A small network was shown many inputs. Here are its activations along a few directions, one row for each input.
In each table, some parts of the input vary, and every possible input appears once, in random order.
A made-up example of a description, with smaller parts first: one of 2 separate values, together with either a single point or one of 11 places around a ring or (one of 4 places along a line, together with one of 8 places around a ring).
Shared parts are said once, and a part with two or three values counts as separate values.
(in the rows, 128 means zero)

Other details of the inputs vary at random and push rows far along two fixed directions, the same in every table; ignore that.
These rows show it; all are for the same input, with only those details redrawn:
[127 170 182  80 161 132 107 175 123 206 106 133]
[121 164 163  81 160 135 113 167 115 197 100 126]
[127 170 181  80 161 133 107 175 123 206 105 132]
[122 148 184 134 153  92 122 153 129 156 154 153]
[ 84  94  80 192 139  65 166  86  89  57 171 136]
[124 167 171  81 160 135 110 170 118 201 102 129]
[128 164 192 102 158 114 111 170 130 190 128 144]

A family of inputs:
row 1: [166 177 178  75 123 170 118 114 179 188 173 137]
row 2: [111 132  65  67 133 157 154 132  86 126  74  62]
row 3: [101  99  62 210 107 111 143  85  88  57 140 138]
row 4: [166 158 190 135 106 137  93 170 139 184 111 146]
row 5: [128 137  57  99 105 188 128 128  89 120  51  77]
row 6: [ 82  95  69 184 140  73 167  85  84  60 160 129]
row 7: [109 174  57 100  84 193 142  74  85 149  90  90]
row 8: [165 108 182 181 144  87 116 128 179 120 208 185]
row 9: [137  63  45 170 123 107 155  75 122  62 161 123]
row 10: [128  98  80 199  88 107 149  96 101  58 137 125]
row 11: [168 140 170  87 150 162 101 160 175 162 143 138]
row 12: [108 112  50  71 111 184 139 115 115 110  44  75]
row 13: [120 130  47 122 110 173 120 118  72 153  48  96]
row 14: [110 118  76 100 131 127 154 123  83 127  95  84]
row 15: [157 111 173 166 145 104 116 131 177 111 205 175]
row 16: [ 97  77  87 192 110  92 147  78 126  62 142 144]
row 17: [142 106 210 181 105  75 127 132 187  88 186 175]
row 18: [111  99  60 192  98 123 148  88  94  38 132 116]
row 19: [145 158 161 141 121 144  93 156 122 184  99 150]
row 20: [168 105 153 150 131 112 133 127 182  78 198 144]
row 21: [124 123  46 122 103 168 122 117  72 145  50  92]
row 22: [144  65  55 167 119 109 165  80 134  41 172 119]
row 23: [128 142 188 101 129 150  99 156 171 151 113 145]
row 24: [ 94  85  90 181 119 101 142  84 127  71 132 146]
row 25: [119 134  81 131 114 167 121 124  95 120  83 108]
row 26: [138 145 203  99 125 146  99 162 180 146 119 144]
row 27: [178 150 165  52 150 186  97 173 174 179 115 117]
row 28: [169 106 175 173 138  92 117 128 175 125 198 174]
row 29: [125 168 181  78 157 139 109 177 126 196 113 127]
row 30: [ 89  83  84 185 122 100 144  79 124  59 136 150]
row 31: [115 128 171 160 139  79 141 135 135  95 189 144]
row 32: [139 106 204 182 107  75 121 130 180 102 178 176]
row 33: [111 103  86 111 114 145 127 112 119 129  74 112]
row 34: [154 131 174 194  95  99 122 138 147  93 167 155]
row 35: [ 96 123  46  89 142 144 149 116  65 145  68  76]
row 36: [121 145 165  86 136 167  96 156 153 176  84 140]
row 37: [100 125  68  90 138 144 154 121  87 101  99  75]
row 38: [121 155 214 165  91  98 131  86 191 115 215 180]
row 39: [110 111  79  96 113 165 137 115 131  91  78  93]
row 40: [143 157 170  67 138 138 126 174 125 183 102 103]
row 41: [154 107  52  69 134 181 131 122 119 147  78  86]
row 42: [155 120 144 128 153 133 111 134 158 146 152 157]
row 43: [ 92 113  69 139 142 106 155 105  80 109 119 108]
row 44: [134 132 195 158 131  71 143 145 152  89 200 141]
row 45: [116 171 200 155 112  75 155  96 149 124 233 153]
row 46: [108 132  37 119 122 179 122 113  67 142  44 101]
row 47: [181 143 140  50 141 186 109 166 165 175 101 104]
row 48: [129 119 180 172 130  57 139 135 129 119 186 151]
Question: What is each input in this table made of?
Answer: one of 4 separate values, together with either a single point or one of 11 places around a ring
Question: Changing only the choice among 4 separate values turns row 46 into row 6. The same change can be made to row 4. Which row results?
Answer: row 14
Question: Changing only the choice among 4 separate values turns row 10 into row 17. The same change can be made to row 21. Which row results?
Answer: row 33
Question: List by row number the other rows that have the choice among 4 separate values in common with row 27.
Answer: row 1, row 8, row 9, row 11, row 15, row 20, row 22, row 28, row 41, row 42, row 47
Question: Change only the choice among 4 separate values in row 19. List by row number the other rows that result.
Answer: row 8, row 24, row 43
Question: Change only the choice among 4 separate values in row 3. List by row number the other rows that result.
Answer: row 15, row 29, row 36
